A small network was trained on invented records. Each row is its activation on one of them, seen along a few directions.
Here are examples, each followed by its value of one field, Mepot.
Other fields move the rows too, some of them a lot.
Random noise pushes rows far along 7 fixed directions. That doesn't count. These rows show it; they differ only by the noise:
[-267   84 -494  155 -229 -221  226  559   60 -428   42  -35  204  126
 -168   12  416   65   59  -71 -140  229 -145 -194 -235 -529]
[   2 -125  412 -303   55 -197 -473 -712 -390  304  171  146 -165   61
  -23  -51 -273   -1  -53  196  -34  214 -110 -428  -63  189]
[-116  -80 -154  -57  233 -281 -389 -203 -393  -72  331  168  -89   77
   -1   78 -340   93   76  -51 -112  176 -137 -349   29  -69]
[  39  110  104 -110 -373  153  145   12  152  252 -156   32  -44  -79
 -131  -37  427   86  -65   42   51  215   92  -52 -127 -130]
[  13  185  -95  123 -177  296   81 -167 -145  315  243   53   17  -39
   25  233  -14   91 -248  144   58  -88  -57  -30  -10 -160]
[ -99 -102  124   48  251 -180 -230 -454 -407   78  274   29    7  113
  114   39 -501 -163 -168  208  -98 -178 -200 -190   45  178]
[  48  -32  228   51 -256   69  252 -165   78   44 -122  -63  160   37
    8  -37  199  -55 -212  124  152 -150  -84 -124 -216   63]
[-175  327 -495  220  -36  211  217  519   53  267   67   18 -157 -164
  -47  127  118  -44  -38  -36 -276   82  177  417  278 -325]
[-115  -96  476 -286 -162 -211  -48 -243   48  214 -299 -100  -47   72
 -152 -364  198 -303  -60  351 -217  197   13  -30  -87  183]

[-131  143  299  317   60 -225  287 -230 -251  271 -128    8 -205 -182
  298  116 -102 -366 -194 -164    8 -161  -99 -118  -91   93]
s5
[ -94   30 -199  113  335 -266 -178  -25 -262 -108  199  139 -137  -94
  127  152 -334  -15  124 -330  -41   68 -140  -74  114 -111]
s7
[ 124  158 -358  146 -348  438  226  194   98 -158  222   24  243   68
  -21  341  323  377  -92   47  258 -126  -47 -163 -230 -370]
s10
[-438 -119  -75 -219  374 -532 -513 -145 -370 -205  250  -67   30  288
 -137 -242 -392 -373  142  488 -614  212 -277  -21  151 -126]
s1
[-172  -10  552 -156 -271 -677  130 -275  -55 -161 -419    7  -69  -68
    8 -175  511 -274  100 -296  111  468 -361 -552 -561 -204]
s9
[ -57   73  -62 -421 -209   19 -618 -550 -417  118  556  171   70  170
 -246  182    6  330   20  335  -35  511 -369 -483 -192 -484]
s3
[ -20   46  235   29 -213  277  351  124  242  197 -287 -296  139  117
  -34 -199  201 -309 -228  567 -173 -343  167  394   -1  229]
s3
[-507  211 -221  176  100 -380  -89   90 -439  -34  266  -83  -86  181
   17  101 -135 -352  -55  331 -506  132 -203 -209  -74 -375]
s10
[ -16   63  282  333 -476 -242  528   24  -11  -90 -262  -33   44   21
  134   84  473   44 -184 -265  338  -59  -41 -704 -656  -88]
s4
[ 498  -77  -70 -172 -570  726  178  -41  430 -219   50    7  504  125
 -158  167  508  672  -65  132  605 -184   14 -120 -338 -120]
s9
[-286  144 -385  301  297 -165  -39  359 -188   89  192  -18 -223  -26
   50   75 -347 -182  -29  -77 -360    6  140  168  304  -59]
s8
[-133   22 -140 -310 -430 -133   94  585  398 -284 -392 -110  101  126
 -368 -303  800  116  327   98 -206  574  190  -39 -261 -360]
s4
[-105  -20  205   30  216 -536   56   36  -46 -109 -328   58 -260 -217
  147  -95   26 -271  199 -535   -3  230  -73  -82  -48   61]
s6
[ 612 -546  472 -590  295  112 -252 -142  615 -218 -595  145  -31 -217
  -49 -460   22  257  487 -444  402   15  338  392  305  761]
s9
[-248  457  200  272 -594  269  676   45  166  464 -221 -244   98  -64
    1   62  590 -426 -419  453 -141 -122 -115  248 -228 -407]
s1
[-117   74   17  204  232 -263  -27 -129 -319   96   85  145 -267 -114
  229  154 -254 -112   22 -257  -34  -29  -47 -245   14   -5]
s1
[   5  -90   94   91  502 -186  -18   69   16   60 -204   -8 -227 -183
  191 -133 -421 -304  103 -254 -128 -194  150  423  386  419]
s6
[-126  144  421 -434 -596 -344 -223 -290  -61  186 -151   58 -181    0
 -290  -95  700  111  106  -51   50  905 -163 -674 -546 -448]
s2
[ 126   79 -446   57  131  263 -213  133 -144   74  367  211 -129  -57
   18  281 -233  418   91 -178   67   12  166  -37  197 -107]
s7
[ 230  -36  -60   27 -259  308  295  410  506  -20 -293  -31   35 -100
 -110  -83  389  237   13 -230  230  -17  350  174   16  125]
s8
[-109  -51 -147  176  162  -93 -197 -260 -350 -220  480  -63  230  220
   63  214 -446  -12 -195  176    5 -204 -328 -245  -73  -73]
s8
[ -81  -84 -134 -513  -54   44 -304  426  293   53 -197  -67  -82  117
 -424 -444  289   21  302  403 -480  440  339  398  275    0]
s3
[ 118  -42  154  382   49    9  617  179  331 -145 -415  -48   44 -215
  276  -11  109 -217 -106 -433  299 -455   36  205  -11  249]
s10
[ 348 -238  -53 -153  -52  385 -400 -337 -109  -86  456   82  209  254
  -83  153 -304  590  -78  196  338 -186   65 -379  -73  211]
s2
[-414  135  178  -96 -312 -470  -18  107 -192  169 -147 -116 -165  170
 -204 -238  358 -263  -11  332 -442  470   20 -377 -310 -250]
s4
[ -67 -130  336 -591  -95  -33 -534 -564 -157  179  140  -65  127  233
 -299 -255  -33 -102  -26  701 -268  310 -220  -18  -10   20]
s5
[ -53 -266   43 -288  113 -330  -53  163  250 -558 -268 -133  267  118
 -163 -364  162 -192  235   16  -92  130 -233  212  -37   16]
s7
[ -83  133  -13  162  169  -59  137  -85 -138   80   16  -13  -35 -156
  173  133 -155 -268  -90 -122  -29 -116 -212  231   92  -60]
s5
[   0 -168  293 -123 -120 -230   46  127  253  -53 -370  -82  -70   40
 -125 -345  229  -65   73  -75  -11  163  208 -104  -98  241]
s2
[ 210 -240 -285 -241  -17  148  -47  591  465 -356 -226    6   94   64
 -246 -258  270  348  323 -112   17  109  380  209  134  151]
s6

Which value of Mepot does each new row have?
[ -84  134  238  379  -91   15  237 -291 -208  322   92  -65  -66  -27
  206  185 -185 -202 -391   54   81 -276  -34 -208 -116  113]
s8
[ -63   68 -164  -36  -98  -35   16  279  127  -36  -69   22  -40  -13
 -120  -47  212   80  131  -55 -107  210  123   32    6 -184]
s7
[ -14  116   40  127 -250   32  187  109   54   83  -61  -30  -47  -40
   -2   59  251   60  -74 -107  104   84   54 -158 -172 -123]
s2
[ 514 -241  319 -492 -289  365 -285 -218  377  181 -184  184  -97  -78
 -222 -136  289  596  151 -190  441  290  393 -204  -32  353]
s8
[ 367 -364 -121 -466  136  341 -521 -391   91 -431  376  101  441  202
 -175   13 -230  456  138  204  296  -90 -273   40  100   68]
s10
[ 122  -50  310 -225 -112 -185 -165 -128  -35  130 -224  164 -314  -80
   -6  -49  203  194  214 -253  123  341  241 -454 -209  138]
s7
[ 324  204   29  -72 -217  531  -74 -196  -36  630  112  265 -324 -265
   35  305   85  447  -43 -178  268  111  340  -92   79   33]
s5
[-155  224 -303  114  324  275  -71  279  -97  505  144  -47 -287  -98
   22    7 -401 -241  -57  306 -503 -160  317  707  611  100]
s3
[ -89  -57  -22  -49 -284  -26   86  119  126 -232  -22 -156  300  244
 -187 -121  281   17  -65  332  -70   27  -72 -134 -242 -144]
s6
[-382 -176  165  -72  123 -293    0   91   84 -255 -116 -475  353  387
 -191 -469 -150 -680 -183  801 -563 -196 -197  432   89  188]
s8
